Read these off the matrix that follows. Indices start at 0.
1) What is the entry at row 2, column 0?
2) What is the entry in row 0 and column 0?
3) What is the entry directly below the largest entry?
4) What is the entry in the bottom-left corner?
5) What is the entry at row 0, column 1?
6) What is the entry at row 1, column 0?
7) What is the entry in row 2 and column 1?
8) What is the top-right entry?
[[110 146 142  49]
 [ 81 104  49  60]
 [ 65 147 146  96]
 [ 17 150 129  45]
 [ 83 106  23 137]]
1) 65
2) 110
3) 106
4) 83
5) 146
6) 81
7) 147
8) 49

[116 96 115 85 87 97 99]
[111 86 79 81 104 108 141]
[113 108 132 106 54 85 50]
[73 124 56 100 88 153 122]
[99 89 114 117 135 82 109]
[99 94 105 102 109 91 82]
[88 108 92 127 113 130 130]
[115 96 138 105 108 65 52]
[103 94 93 77 90 103 98]
[94 114 101 85 97 92 107]
[84 138 113 136 82 101 50]
[119 96 117 94 90 89 65]
[98 127 135 122 68 87 49]
[89 120 99 117 85 111 83]
[132 81 166 92 98 33 47]
Counting starts at 0.
The bottom-left entry -> 132
The largest entry: 166
Report the entry just right of the centre entry.
Answer: 108
The entry in the bottom-right corner is 47
Report the entry in the top-left corner.
Answer: 116
Report the bottom entry of the column that holds the smallest entry.
Answer: 33
Report the entry at row 0, column 1.
Answer: 96
The entry in row 1 and column 0: 111
The entry just left of the smallest entry: 98
Report the entry at row 2, column 0.
Answer: 113
The entry at row 0, column 2: 115
The entry at row 1, column 2 is 79
The entry directly above 104 -> 87
The entry at row 2, column 2 -> 132
The entry directly above the centre entry -> 127
The entry in the top-right corner: 99
The entry in row 2 and column 1 -> 108
Report the entry at the centre.
Answer: 105
Report the entry directly above the largest entry.
Answer: 99
The entry directly above 102 is 117
Report the entry just left of the centre entry.
Answer: 138

m =
[83 79 68 45 107 114 149 163 55 33 123 146 127 87]
[141 97 106 117 150 126 145 140 154 68 91 121 51 91]
[69 127 130 105 166 167 59 40 118 42 110 109 95 84]
The entry directly above 167 is 126
Give the smallest entry in the first row.
A: 33
Give the last entry, reading row by row.
A: 84
The bottom entry of the column that holds the largest entry -> 167
The entry just left of 167 is 166
Give the largest entry in the first row.
A: 163
The entry just right of the largest entry -> 59
Give the entry directly above 42.
A: 68
The first entry on the diagonal from the top-right corner -> 87
Give the 2nd entry from the end, reading row by row.
A: 95
The entry just right of 69 is 127
Give the entry just right of 145.
A: 140
The entry directly above 145 -> 149

Questions about the array below. Rows and columns are numbered from 0.
1) Report the entry just left of 65.
2) Report the bottom-left entry.
3) Report the entry just right of the largest entry.
4) Report the entry just left of 83.
5) Report the entry just left of 106.
6) Report the entry in row 2 and column 0.
7) Report the entry in row 0 and column 0.
8) Report the entry directly below 83.
[94 99 84 103 75 90 90 103 101 103 106]
[43 137 40 115 64 89 24 161 133 65 53]
[107 118 95 112 109 83 70 120 76 75 90]
[82 77 96 79 74 108 113 82 120 114 107]
[148 82 26 82 56 23 14 177 14 70 97]
[111 109 105 96 136 94 78 118 74 70 74]
1) 133
2) 111
3) 14
4) 109
5) 103
6) 107
7) 94
8) 108

Questions about the row below.
1) The entry just left of 92?
2) The entry just left of the largest entry?
[ 28 128 113  87 101  92  81 105 134]
1) 101
2) 105
